[[151 125 120 132 101 117 102 107 156 149]
 [154 149 140 125 109 129 113 114 116 123]
 [113 132 136 134 137 140 123 107 120 121]
 [124 147 101 144 117 112 149 119 145 139]
 [107 113 113 146 113 108 105 135 126 108]
 [127 143 156 129 129 150 105 105 105 150]
 [145 130 136 100 142 154 131 120 139 106]
 [143 135 141 151 117 150 148 130 108 115]] ==> 150

[[129 138 141 139 134 140 133 123 116 133 139 140 137 141 144 136]
 [134 128 135 129 126 131 126 123 133 138 131 136 135 133 136 135]
 [142 117 143 119 117 137 117 119 145 147 120 129 144 140 129 141]
 [142 115 140 117 116 134 116 121 149 146 118 127 142 136 125 139]
 [145 110 150 112 114 147 114 122 147 149 111 117 152 149 119 144]
 [131 130 138 131 129 138 130 128 125 134 130 131 137 139 134 135]
 [125 125 127 124 131 134 135 148 127 120 121 114 128 130 115 125]
 [140 131 142 133 124 132 121 108 135 148 137 149 140 137 150 141]
 [137 121 125 121 120 118 120 125 151 139 126 134 128 120 129 130]
 [120 143 128 142 141 130 141 137 111 120 141 137 124 129 140 125]] ==> 141

[[142 132 133 133 143 113 128 136]
 [117 118 118 107 150 133 106 116]
 [144 113 117 148 136 142 109 135]
 [144 114 132 125 140 135 144 127]
 [144 148 143 148 117 129 132 146]
 [149 147 134 143 128 107 129 128]
 [114 126 140 116 119 143 123 123]
 [130 129 122 122 133 113 146 120]
 [137 139 146 143 114 106 129 132]
 [148 146 127 130 135 117 111 119]
 [122 146 106 111 121 125 107 116]
 [128 148 137 127 123 147 115 116]] ==> 119

[[111 124 123 122 118 151 135 156 113]
 [132 122 132 129 123 128 122 123 127]
 [122 122 119 151 122 137 131 134 138]
 [143 132 126 124 134 128 131 119 120]
 [128 123 123 132 122 122 133 130 128]
 [135 121 153 131 119 117 113 123 118]
 [122 125 122 125 121 129 118 119 143]
 [134 110 132 127 144 128 133 116 120]
 [126 124 126 123 121 115 144 122 122]
 [135 151 128 118 144 133 134 126 132]
 [136 111 128 127 152 129 134 114 116]
 [131 112 139 131 127 129 126 119 123]] ==> 132

[[118 115 130 143 145 128 131 147 130 129]
 [152 108 103 135 122 110 117 123 113 115]
 [120 116 126 145 146 123 125 148 127 132]
 [126 125 129 129 129 130 131 130 130 126]
 [123 125 135 124 125 140 142 128 136 120]
 [131 128 117 144 145 106 101 140 115 147]] ==> 126

[[127 126 129 131 137 135 131 121 126]
 [127 124 132 129 134 108 136 125 137]
 [144 146 129 140 110 121 130 122 127]
 [137 132 125 131 133 120 132 120 117]
 [139 123 126 138 138 134 127 138 121]
 [108 120 136 121 139 151 124 112 135]
 [148 132 121 127 133 128 124 138 132]
 [130 124 142 127 113 137 122 122 125]
 [131 132 125 130 113 140 123 126 120]
 [137 138 122 127 139 116 126 135 129]] ==> 125
---
[[149 132 129 101 125 138 142]
 [152 132 126 103 125 138 142]] ==> 152

[[142 125 124 153 108]
 [102 132 151 141 117]
 [133 150 126 116 105]] ==> 102

[[127 134 127 143 126]
 [155 116 149 117 147]
 [127 134 125 124 125]] ==> 155

[[124 104 124 126 125]
 [127 117 121 131 141]] ==> 127

[[127 144 139 121 112 106]
 [114 110 148 146 125 137]
 [119 118 130 143 116 119]] ==> 114

[[138 133 132 134 118 117]
 [151 123 131 136 116 106]] ==> 151

[[134 133 112 129 103]
 [143 137 123 154 145]
 [111 127 139 139 121]] ==> 143

[[120 134 104 134]
 [123 132 121 122]] ==> 123

[[128 146 128 128 127 151 151]
 [128 146 128 128 132 151 151]] ==> 128
---
[138 130 134 135 152 112] ans = 138

[121 152 107 153 102 147 107] ans = 152

[116 148 121 144 122 149] ans = 148

[125 156 140 139 114 130 136] ans = 140

[126 101 131 108] ans = 126

[[111 150 149 107 112]
 [146 112 108 143 148]
 [143 117 109 140 146]] ans = 149

[105 139 134 138 119 121] ans = 138

[[131 130 139  98]
 [107 130 119 116]] ans = 131
---
[122 152 137 123 127 107] 122
[104 131 134 136 136] 104
[114 114 118 128 105 116] 114
[100 148 140 142] 100
[101 147 100 145 116 119 109] 101
[105 119 132 116 114] 105
---
Input:
[[147 131 120 126 112]
 [127 146 141 125 122]
 [117 137 157 138 136]]
Output: 157

Input: [151 153 144 153 146 146]
Output: 153

Input:
[[128  98 111 145 137 112]
 [129 139 133 122 127 119]]
Output: 122

Input: [122 131 121 151 116 132 136]
Output: 116

Input:
[[118 137 124 120 130 126 129]
 [142 118 106 115 155 113 140]
 [132 127 131 128 127 130 133]]
Output: 127

Input: [151 122 116 132]
Output: 122
---
[121 123 127 108 146 124 106] >> 123
[118 113 124 154 121 115] >> 113
[ 99 117 130 121 111 123 140] >> 117
[118 130 108 110 153 107] >> 130
[131 120 137 135 132 107] >> 120
[127 105 121 116 102 152 105] >> 105
[126 107 150 140] >> 107
[112 150 149 138 122] >> 150
[115 132 145 149 115 147] >> 132
---
[147 141 140 151] result: 140

[[122 152 110 118 115 122]
 [129 117 132 101 158 129]
 [130 128 101 105 103 130]] result: 115

[121 154 131 109 142 152 129] result: 152

[125 136 150 133 114] result: 133

[130 149 112 135] result: 112

[125 126 139 142 158 117 118] result: 117
---
[[107 115 120 139 141]
 [129 126 128 137 137]
 [152 146 141 134 135]] -> 128

[[117 138 133 103]
 [126 140 124 106]
 [130 123 130 157]] -> 124

[[104 139 122 140]
 [140 139 131 134]
 [122 145 115 118]] -> 131

[[118 106 141 111 149 106 125]
 [120 148 116 109 120 105 126]
 [105 128 145 119 112 150 145]] -> 116

[[142 110 119 127 142 123 113]
 [125 129 137 150 129 144 133]
 [120 130 141 145 121 146 135]] -> 137

[[120 154 108 142 134]
 [117 136 129 119 149]
 [111 131 155 148 100]] -> 129
